A small network was trained on made-up records. Each row is its average activation on records with the value named, seen along a few directions.
Related values have similar rows: they may be neighbours, one step apart, or belong to one group.
(in the rows, 500 means zero)
Strong random noise was added to every row along 2 fixed directions; ignore it. To show where, here is one row again and again, with new noise each time:
[622 531 447 500 571 720 615 261 521 662 429 685 604 347]
[556 560 454 505 569 613 600 335 491 611 467 641 561 375]
[404 647 473 531 576 385 599 488 416 535 576 560 465 454]
[421 545 456 459 516 316 435 566 453 334 458 460 449 375]


Field E:
e12: [638 443 614 498 480 773 311 562 679 644 435 451 584 625]
e6: [351 661 523 542 588 371 631 495 420 585 639 555 468 513]
e8: [558 594 588 519 623 843 568 337 534 777 396 555 583 487]
e2: [282 591 583 553 610 321 584 583 447 643 592 555 376 502]
e7: [705 278 366 436 257 642 506 306 604 641 479 628 483 615]
e3: [699 404 585 482 424 787 350 477 656 497 367 444 510 502]
e4: [417 615 369 563 453 236 747 581 382 677 810 527 383 844]
e9: [490 600 600 482 613 537 323 668 499 460 428 402 512 541]
e1: [561 412 486 395 564 490 337 548 515 388 328 429 473 368]
e5: [461 544 478 655 505 436 805 440 330 719 944 585 464 827]
e11: [424 500 590 560 546 506 685 482 409 527 594 555 510 497]
e13: [249 637 476 568 434 140 633 716 374 303 661 374 464 614]
e10: [490 484 505 620 472 587 572 365 547 435 535 537 634 445]
E is arranged as a line.
- A walk along E starts at e7 and steps to its neighbour e4. Put e6, e9, e11, e13 in the order it reaches them. => e13, e11, e6, e9
- Name the neighbours of e12, in listed order. => e3
- Name the neighbours of e1, in listed order. => e8, e2

Field C:
c3: [589 444 312 458 358 569 722 390 409 752 639 656 521 748]
c9: [343 466 666 451 443 468 221 772 627 351 161 357 517 314]
c1: [198 881 519 674 663 325 855 492 440 504 710 582 405 510]
c7: [758 402 495 412 442 687 381 464 460 513 530 433 558 635]
c2: [438 637 617 593 584 490 425 568 679 615 475 437 508 558]
c4: [533 430 455 626 470 375 549 522 502 498 793 483 523 709]
c5: [551 527 376 530 643 650 733 299 474 616 508 729 561 383]
c8: [525 415 428 395 421 470 542 363 311 364 483 527 414 360]
c6: [384 548 677 504 580 346 333 660 462 533 501 376 422 488]
C is arranged as 3 separate groups.
- List the group mates of c9, in the order listed. => c2, c6
- List the group mates of c8, in the order listed. => c1, c5
